A small network was shown many inputs. Here are its activations along a few directions, one row for each input.
Each table varies a few parts of the input and shows all the possible inputs, shuffled.
Descriptions start from the smaller parts, as in this example, which fits no table here: ring(5) and (point or ring(9) or (values(3) and line(6))).
Shared parts are said once, and a part with two or three values counts as separate values.

Other details of the inputs vary at random and push rows far along two fixed directions, the same in every table; ignore that.

Rows:
r1: [ 1.71  2.88  2.76  0.51  3.10 -0.54  0.58 -0.97  0.39 -0.70  2.07 -0.21]
r2: [-0.17 -0.17  4.57  0.91  1.87  1.32 -4.96 -0.96 -0.85 -7.48  0.46 -2.53]
r3: [ 3.02  3.07  1.32  1.92  7.28 -0.24  0.71 -4.46 -0.97  0.92  2.61 -0.15]
r4: [-0.14  2.61  4.83  1.33 -0.13 -1.19 -0.53  3.43  2.18 -3.27  0.08  1.79]
r5: [ 3.67  3.87  2.53  1.79  7.96 -1.06  0.46 -4.38 -1.34  0.41  3.31  0.28]
r6: [ 0.28 -1.49 -4.88 -0.67 -0.46  0.95  1.00 -1.66 -2.19  3.64 -0.58 -2.46]
r7: [ 1.40  3.14  5.00  1.61  2.27 -1.68 -0.42  1.19  0.82 -2.57  0.63  2.07]
r8: [-0.27 -1.72 -4.34 -1.25 -1.17  1.06  1.00 -1.38 -1.31  3.08  0.12 -2.08]
r9: [-2.38 -1.37  2.56 -0.71 -4.66 -1.06 -1.17  4.68  2.56 -2.90 -1.99  3.41]
r10: [ 2.95  3.97  1.36  1.53  6.77  0.20  1.28 -3.96 -0.66  0.86  3.29 -1.54]
r11: [-2.47 -1.17  2.87 -1.15 -5.13 -0.84 -1.00  4.62  2.81 -2.72 -1.14  2.86]
r12: [-2.24 -0.43  2.53 -0.40 -5.02 -0.92 -0.66  5.59  2.33 -2.89 -2.04  1.95]
r13: [-0.78 -2.19 -4.76 -1.44 -1.76  1.42  1.27 -1.19 -0.94  3.01 -0.58 -2.18]
r14: [-0.39 -2.33 -4.58 -0.57 -1.80  0.63  0.45 -0.75 -1.94  3.01 -1.49 -0.97]
r15: [ 0.19 -2.55 -4.63 -0.93 -0.13  1.01  0.74 -2.70 -1.78  3.62 -0.73 -1.14]
r16: [-0.43 -1.81 -3.50 -0.75 -2.07  0.75  0.82 -0.02 -1.06  2.40 -1.28 -1.69]
r17: [ 1.41  3.57  4.73  2.21  3.20 -1.42 -0.36  0.75  1.08 -2.52  0.83  1.92]
r18: [-1.19 -2.37 -3.65 -1.05 -1.80  1.10  0.55 -0.97 -0.01  2.29 -0.56 -0.77]
r19: [-0.12 -1.75 -3.98 -1.19 -0.15  0.92  0.71 -2.38 -1.41  3.16  0.42 -1.24]
r20: [-1.90 -2.90 -3.14 -1.61 -3.33  0.85  0.48  0.33  0.15  1.57 -1.00 -0.18]
r21: [-2.17 -0.86  2.43 -0.09 -4.84 -1.26 -0.93  5.18  2.14 -2.93 -2.44  2.84]
Each input here is: point or (line(4) and ring(5)).
Question: Which other rows does r3 become when the line(4) part takes its other values? List them by row number.
Answer: r5, r9, r15

Rows:
r22: [-2.24 -2.38 -2.32 -1.76 -2.97  1.12 -0.20  1.04  1.25 -0.16 -0.36 -0.33]
r23: [ 0.63 -0.67 -2.34 -1.07  2.60  0.44  0.37 -3.46 -1.96  2.05  2.17 -1.78]
r24: [-2.99 -2.47 -1.48 -1.59 -5.45  1.17 -1.47  2.78  2.26 -0.71 -0.80  0.56]
r25: [ 1.58 -0.88 -1.53 -0.38  0.16  0.06  0.38 -1.37 -2.20  1.42 -0.56 -1.44]
r26: [ 2.69  3.73  3.33  1.76  3.55 -1.45 -1.23 -0.56 -1.12 -1.55  2.18  0.28]
r27: [ 1.16  2.27  4.23  1.03  1.77 -1.58 -2.11  0.37  0.44 -2.71  1.98  2.50]
r28: [-1.10  1.90  4.08 -0.04 -1.70 -0.76 -0.72  4.41  2.70 -4.24  0.26  0.89]
r29: [-1.32 -2.90 -1.66 -1.59 -3.46  0.01 -0.47  0.33 -0.80 -0.01 -1.59  1.01]
r30: [-0.10 -1.47 -2.47  0.26  1.59  0.42 -0.38 -1.72 -1.28  1.19 -0.52  0.05]
r31: [ 1.38  0.17 -2.44  0.84  2.85  0.72  0.88 -2.89 -2.75  2.08 -1.03 -1.88]
r32: [-1.57  1.06  4.70 -0.64 -1.68 -0.33 -0.64  2.78  3.21 -4.26  0.16  2.25]
r33: [-1.88 -1.72 -2.00  0.13 -3.25  0.97  0.62  1.29  0.44 -0.08 -2.66 -1.01]
r34: [ 2.32  3.16 -3.41  0.27  1.87 -1.99  6.16 -0.39  0.21  8.28  1.06  2.10]
r35: [-0.74  1.83  4.67  0.04 -2.45 -1.42 -1.95  4.28  1.51 -3.35  0.85  1.19]
r36: [ 0.82  2.98  4.59  0.33  1.84 -1.63 -0.55  1.66  0.28 -2.90  2.05  0.19]
r37: [ 1.38 -0.06 -2.29  1.20  2.60  1.34  1.45 -3.08 -1.06  2.09 -0.37 -2.86]
r38: [ 1.57  2.92  4.69  0.87  1.61 -1.77 -0.41  0.95 -0.44 -3.12  0.50  1.24]
r39: [ 0.89 -0.71 -1.08 -1.07  0.07  0.47  0.72 -1.25 -1.60  1.68  0.33 -2.44]
r40: [-0.53 -2.26 -2.28  0.17 -0.07  1.44  0.60 -2.00  0.39  1.34 -0.98 -0.83]
r41: [-1.48 -1.79 -1.27 -1.84 -3.87  0.27  0.27  1.49 -0.82  0.32 -1.25 -1.28]
r42: [ 2.35  3.54  3.36  0.92  5.70 -0.70 -0.92 -3.12 -0.62 -0.54  4.32 -0.12]
r43: [-0.58  1.63  4.06  1.67 -1.56 -1.27 -2.33  4.40  1.46 -3.41 -1.15  2.32]
r44: [-0.94 -0.37 -1.76  1.20 -1.62  0.84 -0.54  0.86  0.48  0.30 -0.97 -1.17]
r45: [-2.31 -3.49 -1.43 -1.70 -5.13 -0.54 -1.40  2.78  0.19 -1.09 -1.64  1.81]
r46: [-1.16 -1.86 -3.12  0.31  0.22  1.08  0.28 -1.54  0.13  0.96 -0.40 -0.77]
r47: [-1.65 -1.33 -1.81 -1.48 -3.62  1.25  0.68  1.50  0.51 -0.07 -1.57 -1.56]
r48: [ 2.95  2.54  3.55  1.96  6.80 -0.50 -0.16 -3.34 -0.55 -0.72  1.48  0.94]
r49: [-0.63 -2.18 -0.17 -1.80 -1.71  0.34 -0.16 -0.32 -0.03  0.51  0.14 -0.22]
r50: [ 0.97 -0.48 -2.90  1.00  3.00  0.91 -0.82 -3.47 -1.87  2.49  0.45 -0.63]
r51: [-0.54 -2.03 -2.43 -0.19  0.18  0.82  0.03 -1.80 -1.29  1.33 -1.64  0.15]
r52: [ 1.85  0.10 -2.85  0.06  2.36 -0.13  0.44 -2.53 -3.19  1.84  0.72 -2.08]
r53: [-2.94 -3.22 -0.41 -2.55 -5.53  0.16 -0.58  2.31  0.68 -0.79 -1.40  0.88]
r54: [-0.75  1.44  3.19  1.84  0.49 -0.31 -1.55  1.17  2.52 -2.75  0.71  1.89]
r55: [-0.91  2.29  4.12  0.40 -2.19 -0.45 -1.54  4.28  2.84 -3.74  0.53  0.91]
r56: [ 1.77  2.19 -3.43 -0.22  2.19 -1.90  5.72 -1.48  0.87  8.29  1.56  3.33]
r57: [-1.62 -2.77 -1.47 -1.90 -3.26  1.48  0.11  0.58  1.51  0.22 -0.95 -0.38]
r58: [ 0.06 -1.44 -0.84  0.27 -1.15  0.34 -0.14  0.84 -0.71  0.51 -2.41 -0.38]
r59: [ 2.27  3.57  4.03  0.84  3.93 -0.01  0.66 -0.78  0.94 -1.79  1.89 -1.06]
r60: [-1.94 -1.83 -2.57  0.29 -2.94  0.68  0.14  1.88  0.55 -0.11 -2.00 -1.07]
r61: [ 2.59  1.99  4.18  0.73  4.09 -1.25 -0.50 -1.95 -0.37 -1.73  1.88  1.50]
r62: [ 0.28 -0.50 -2.51  0.75  2.91  1.42  1.21 -4.25 -0.81  1.69  0.12 -1.45]
r63: [ 0.43 -0.52 -2.53  0.70  1.26  0.26  0.02 -0.67 -1.91  1.24 -1.08 -1.25]
Question: What is each input in this table made of?
Answer: values(2) and (point or (line(4) and ring(5)))
Question: Changing only the values(2) part turns r31 into r51. The same change can be made to r52. Which row results?
Answer: r45
Question: Changing only the values(2) part turns r27 into r26. The same change can be made to r53. Which row results?
Answer: r41
Question: Which other rows does r44 become when the values(2) part takes its other values? List them by row number.
Answer: r54
Question: Which other rows does r33 become when the values(2) part takes its other values? List them by row number.
Answer: r62

Rows:
r64: [ 2.67  1.62  0.38  1.69  7.28  1.48 -1.92 -6.00 -3.02 -1.35  2.75 -4.04]
r65: [ 0.41 -2.06 -6.27 -0.75 -0.12  1.53  2.03 -2.79 -2.25  4.92 -0.94 -2.91]
r66: [-2.41 -2.89 -0.94 -1.73 -5.88 -0.29 -0.32  3.47  1.13  0.01 -2.10  1.97]
r67: [ 0.37  2.12  3.24  0.42  0.41 -1.37 -0.41  1.68  1.30 -1.45  1.21  1.99]
r68: [-0.81  2.29  6.82  1.07 -1.05 -2.07 -0.80  4.40  3.53 -4.63 -0.28  4.27]
r69: [ 2.86  5.36  5.17  2.17  6.55 -1.21  1.05 -1.71  0.89 -1.50  2.86  0.67]
r70: [-0.90  2.77  6.49  1.29 -1.12 -1.95 -1.07  4.86  3.71 -4.44  0.15  3.94]
r71: [-2.07 -2.78 -3.34 -1.26 -5.21  0.17 -0.06  2.59 -0.04  1.60 -2.04  0.40]
r72: [-2.57 -7.40 -7.93 -2.28 -4.58  3.60 -1.95 -2.39 -3.20  1.68 -3.15 -4.52]
r73: [-2.10  1.01  5.73 -0.37 -4.20 -1.66 -0.72  6.21  4.12 -4.45 -0.69  3.75]
r74: [ 3.71  1.16 -2.80  1.02  8.83  2.66 -0.42 -9.23 -4.89  1.26  2.92 -6.51]
r75: [ 3.41  3.46 -0.28  1.99  7.04 -0.18  1.33 -4.43 -1.81  2.28  2.54 -1.31]
r76: [ 3.87  4.30  2.20  1.77  8.88 -0.61  1.49 -5.30 -1.10  1.13  3.73 -0.23]
r77: [-4.44 -1.99  3.04 -1.31 -9.07 -1.30 -1.69  8.54  4.60 -3.94 -2.66  4.46]
r78: [ 2.31  6.03  8.71  1.98  4.48 -2.70 -0.06  1.84  1.86 -4.28  2.56  2.64]
r79: [-0.83 -3.87 -7.45 -2.25 -2.96  1.73  1.72 -1.92 -2.09  5.43 -1.17 -2.72]
r80: [-0.76 -4.24 -7.69 -1.32 -2.48  1.62  1.49 -2.08 -2.25  5.24 -2.35 -2.04]
r81: [-2.71 -4.88 -5.07 -2.14 -6.80  0.54  0.30  2.25 -0.50  2.49 -3.33  0.19]
Question: What is each input in this table made of?
Answer: values(3) and (point or ring(5))
Question: Changing only the values(3) part turns r70 into r68. The same change can be made to r64. Which row results?
Answer: r72
Question: Which other rows does r78 become when the values(3) part takes its other values? List them by row number.
Answer: r71, r81

Rows:
r82: [-1.25 -4.56 -5.42 -1.58 -2.86  1.22 -0.38 -1.53 -1.29  2.74 -1.67 -0.77]
r83: [-3.97 -3.57  0.47 -1.78 -7.75  0.22 -1.28  5.82  2.59 -2.74 -2.86  1.90]
r84: [ 1.75  0.77 -2.18  0.58  3.59  0.80  0.96 -3.43 -1.97  1.58  0.70 -2.71]
r85: [ 3.09  4.66  3.70  1.12  6.27 -0.38  0.67 -3.49 -0.51 -1.00  3.89 -1.63]
r86: [ 0.13 -2.45 -5.79 -1.08 -0.01  2.41  0.97 -3.43 -1.83  4.13 -0.26 -3.82]
r87: [-2.08  0.00  3.43 -0.62 -5.35 -1.11 -1.39  5.74  2.18 -3.94 -0.78  1.20]
r88: [ 1.06  3.60  5.69  1.24  3.08 -1.06 -0.38  0.55  1.86 -3.97  1.61  1.11]
r89: [-0.87  2.23  6.73  1.34 -0.01 -1.62 -1.51  3.35  3.10 -5.06  0.42  2.87]
r90: [ 4.35  5.56  4.63  2.62  9.62 -0.73  0.56 -4.08 -1.36 -1.42  3.66 -0.82]
r91: [-1.18  2.33  8.77  1.28 -1.55 -2.04 -2.38  5.50  4.01 -7.09  0.26  5.12]
r92: [ 3.56  6.84  6.80  2.39  7.73 -1.53 -0.29 -1.38  0.06 -3.28  4.05 -0.29]
r93: [ 0.98 -0.53 -3.68  0.29  3.39  1.44  0.53 -4.78 -2.02  2.90  0.62 -2.00]
r94: [ 2.08  0.64 -0.44  0.37  4.19 -0.15 -0.02 -3.73 -2.66  1.37  1.18 -0.72]
r95: [ 2.28  0.52 -0.86  0.95  4.32 -0.17 -0.26 -3.70 -2.17  1.25  1.05 -0.69]
r96: [-0.92 -3.19 -4.35 -0.44 -2.47  1.25 -0.21 -0.63 -1.55  1.89 -1.79 -0.79]
r97: [-1.67 -2.06 -1.03 -0.81 -4.38  0.72 -0.68  2.78  0.63 -0.30 -2.04 -0.74]
r98: [-3.59 -3.42 -0.67 -0.98 -7.25  0.14 -1.65  4.72  1.48 -1.73 -3.90  1.79]
r99: [ 1.19  0.29 -5.20 -0.39  0.36 -0.62  4.35 -1.41 -0.91  7.36 -0.18  0.49]
r100: [-1.60 -3.27 -2.04 -1.70 -3.15  0.37 -0.74  0.23 -0.55  0.69 -1.29  0.61]
r101: [-1.57 -3.05 -5.56 -2.10 -3.32  1.94  0.36 -0.46 -0.97  2.61 -0.81 -2.83]
r102: [-0.02 -2.68 -6.21 -0.12  0.38  1.65  0.73 -3.32 -2.66  3.92 -1.00 -3.15]
r103: [-1.76  1.36  3.20 -0.57 -4.83 -2.76  2.03  6.68  4.55  0.07 -0.86  5.88]
Question: Changing only one part turns r86 into r97. The same change can be made to r88. Which row results?
Answer: r84
Question: What is each input in this table made of?
Answer: values(2) and (point or line(10))
Question: Which other rows does r101 become when the values(2) part takes its other values? List them by row number.
Answer: r92
